Here are a small network's activations along a few directions, averaged over the inputs that share one value of a field.
Values that are neighbours, or in one group, have similar rows; names and order tell nothing.
(in the rows, 500 means zero)
Random noise pushes rows far along 14 fixed directions. That doesn't count. These rows show it; they differ only by the noise:
413	511	442	507	469	427	614	532	338	396	573	417	447	372	580	499	413	627	545	501	677	502	298	376	550	592
406	428	435	569	635	492	608	627	494	552	491	533	408	565	568	517	498	629	521	489	634	521	186	644	523	538
722	606	422	622	286	683	441	586	331	417	367	661	464	472	257	570	528	345	388	503	549	432	519	436	626	395
417	602	638	501	449	440	460	553	544	528	448	380	570	576	520	379	606	642	417	578	483	541	393	591	376	593
550	655	551	428	255	439	424	563	409	412	529	461	637	376	494	451	609	442	425	604	588	514	542	375	443	555
474	414	431	542	694	533	549	632	522	372	459	545	483	478	451	395	550	572	358	522	474	513	352	599	505	713
194	534	463	440	524	485	562	519	578	581	460	268	582	393	776	545	328	333	691	363	399	642	662	592	686	595
502	520	509	360	566	475	645	533	510	546	572	474	552	507	321	511	590	204	583	641	504	562	562	461	633	518
547	413	471	613	413	608	472	437	438	593	508	547	464	589	471	430	340	478	472	700	555	511	352	472	530	521
516	555	572	339	365	432	585	526	460	425	575	427	616	429	305	420	663	420	594	643	387	532	622	331	424	508
532	556	579	392	452	424	423	475	392	417	484	496	572	398	304	330	510	593	431	673	363	420	542	464	497	584
468	451	438	463	253	482	595	580	482	421	620	597	573	432	473	404	666	411	520	468	490	537	547	381	446	559
457	520	548	583	701	518	598	492	536	610	382	325	519	474	464	520	462	381	498	519	614	553	473	562	480	505
421	492	516	455	315	436	556	543	476	791	509	500	577	462	555	577	540	423	785	554	571	531	491	545	408	226
522	559	605	542	565	439	524	499	582	615	456	599	534	554	339	401	778	397	309	379	532	468	587	680	512	518
682	548	384	485	447	535	453	492	438	147	627	597	411	453	583	607	340	487	367	377	747	435	445	241	676	601


Field PASA:
nare: 502	535	456	716	467	620	384	496	483	559	376	478	363	584	723	599	470	561	311	350	617	555	431	584	550	556
sivif: 485	502	541	355	530	384	444	439	430	422	616	456	464	484	574	530	513	710	548	572	482	470	418	425	406	494
zafe: 488	589	399	620	427	447	597	512	343	333	619	518	357	448	615	596	444	527	364	352	896	439	261	320	502	522
kegu: 510	496	433	515	478	537	445	375	361	334	605	512	446	421	489	491	375	515	488	553	330	491	640	343	692	636
nimo: 415	391	501	627	601	575	445	435	572	751	414	426	463	575	735	527	462	581	507	494	426	631	487	725	486	532
nosin: 560	483	497	316	483	466	241	447	532	495	471	574	559	466	441	468	145	463	498	709	398	337	599	498	497	402
tafez: 521	591	522	349	590	452	441	481	719	378	560	517	560	645	619	580	435	348	444	430	588	455	523	513	550	523
vuf: 502	738	708	428	410	377	333	347	416	563	350	308	547	421	466	499	418	689	563	460	329	402	710	516	515	359
vul: 441	567	511	499	515	480	542	417	444	420	503	415	413	561	574	522	326	550	439	497	694	456	251	461	552	541
vak: 595	695	506	606	452	562	259	758	365	715	326	464	596	401	723	766	736	639	567	609	486	614	510	701	401	324
A value of PASA combines one of 5 hidden first parts with one of 2 second parts; all combinations occur once.
Changing only the second part turns tafez into vuf. kegu has the same second part as tafez; what does that change turn kegu into?
> vak
Changing only the second part turns zafe into nosin. sivif has the same second part as zafe; what does that change turn sivif into?
> nare

Field VUMEV:
bufor: 548	366	530	485	595	402	582	375	483	517	510	566	531	325	243	350	568	427	453	487	483	369	682	408	284	436
nebop: 541	413	484	555	511	527	523	508	665	543	536	609	552	568	592	523	619	442	515	385	540	519	543	522	392	438
luses: 436	602	596	511	406	373	584	532	451	635	395	394	579	389	382	441	552	393	461	498	713	444	485	514	334	424
luz: 367	527	479	685	90	697	535	587	507	619	513	443	557	631	633	494	682	451	633	453	263	725	634	508	464	494
badu: 503	489	549	561	477	468	475	468	499	410	417	447	528	437	452	358	527	652	334	477	531	430	425	472	234	551
debe: 408	489	556	640	481	486	617	454	435	617	471	298	483	427	613	499	602	603	525	409	641	615	431	464	376	514
mufuv: 657	319	472	606	789	480	554	382	486	648	632	530	440	437	558	589	560	557	543	526	630	545	550	436	479	457
nefe: 446	430	430	435	468	448	551	447	429	555	498	551	533	341	456	515	372	410	676	478	497	404	550	474	493	347
sogu: 336	668	445	335	255	427	478	578	435	402	601	500	557	464	588	492	369	255	490	570	583	507	465	452	738	619
dimaz: 548	500	612	655	680	433	574	272	533	600	462	378	481	425	518	456	511	494	364	350	711	492	590	456	466	520
A value of VUMEV combines one of 5 hidden first parts with one of 2 second parts; all combinations occur once.
Changing only the second part turns nefe into sogu. badu has the same second part as nefe; what does that change turn badu into?
> bufor
Changing only the second part turns mufuv into dimaz. luz has the same second part as mufuv; what does that change turn luz into?
> nebop

Field NIT:
rep: 452	437	472	621	277	552	548	446	388	732	489	656	375	602	434	469	541	512	539	402	434	503	482	610	687	418
zotir: 451	463	512	429	358	430	466	489	605	613	598	626	521	584	540	441	574	379	449	447	574	487	529	577	435	466
robap: 617	503	573	499	443	374	457	270	462	543	670	604	511	432	540	493	620	590	496	373	537	444	702	391	563	443
kika: 436	422	446	650	485	620	484	485	458	464	517	516	439	557	585	461	557	651	466	481	317	573	480	536	503	631
vir: 301	379	526	737	399	563	673	390	665	496	495	444	517	595	535	256	544	536	393	247	415	532	543	500	306	630
pudod: 567	513	635	447	487	312	393	352	587	796	610	603	535	556	626	526	450	511	534	500	772	406	514	555	467	277
favek: 381	551	477	398	325	509	562	488	404	349	409	372	552	331	434	419	337	423	589	432	381	480	604	386	593	561
nomad: 468	389	434	573	744	581	663	653	531	520	421	431	457	503	421	578	557	546	680	528	373	573	453	554	403	434
dulov: 583	496	452	555	361	558	389	535	565	639	335	671	505	530	419	583	279	319	535	447	637	325	502	577	383	151
bur: 357	410	347	517	426	490	477	586	505	570	622	481	594	365	936	544	538	390	495	547	681	670	397	512	452	668
A value of NIT combines one of 2 hidden first parts with one of 5 second parts; all combinations occur once.
Changing only the second part turns rep into zotir. favek has the same second part as rep; what does that change turn favek into?
> bur
Changing only the second part turns vir into kika. nomad has the same second part as vir; what does that change turn nomad into?
> dulov

Field MIPEM:
ger: 678	559	465	554	444	607	380	498	437	465	525	597	400	618	534	669	427	566	525	538	492	508	487	440	714	429
rupa: 517	515	533	521	609	447	589	588	504	527	456	446	499	435	404	613	744	632	635	420	441	500	548	514	245	295
veta: 458	525	494	297	573	486	761	673	628	415	470	430	523	579	188	500	563	145	573	588	549	518	454	428	484	485
pup: 589	398	398	545	554	602	551	543	460	463	565	553	509	469	516	541	630	348	472	639	546	629	450	440	500	605
fizun: 372	612	557	317	401	357	474	435	401	584	537	462	516	449	504	426	381	481	553	542	436	456	557	560	761	548
magu: 487	644	492	439	452	351	400	703	414	540	504	590	584	364	605	523	689	506	387	514	650	479	443	640	530	543
duver: 552	575	600	558	552	449	489	488	484	594	422	456	560	464	434	426	624	461	310	567	724	494	388	570	402	529
tozom: 590	618	486	405	479	462	443	635	437	328	479	636	537	425	370	538	668	582	449	435	438	398	514	540	518	455
pur: 491	302	405	359	779	348	421	580	594	624	579	756	572	388	625	480	467	543	569	562	567	405	400	739	489	457
nus: 502	509	436	585	561	615	404	536	368	631	413	597	376	556	507	619	525	560	480	492	400	501	454	711	686	467
A value of MIPEM combines one of 2 hidden first parts with one of 5 second parts; all combinations occur once.
Changing only the second part turns ger into magu. fizun has the same second part as ger; what does that change turn fizun into?
> veta
Changing only the second part turns nus into duver. rupa has the same second part as nus; what does that change turn rupa into?
> pur
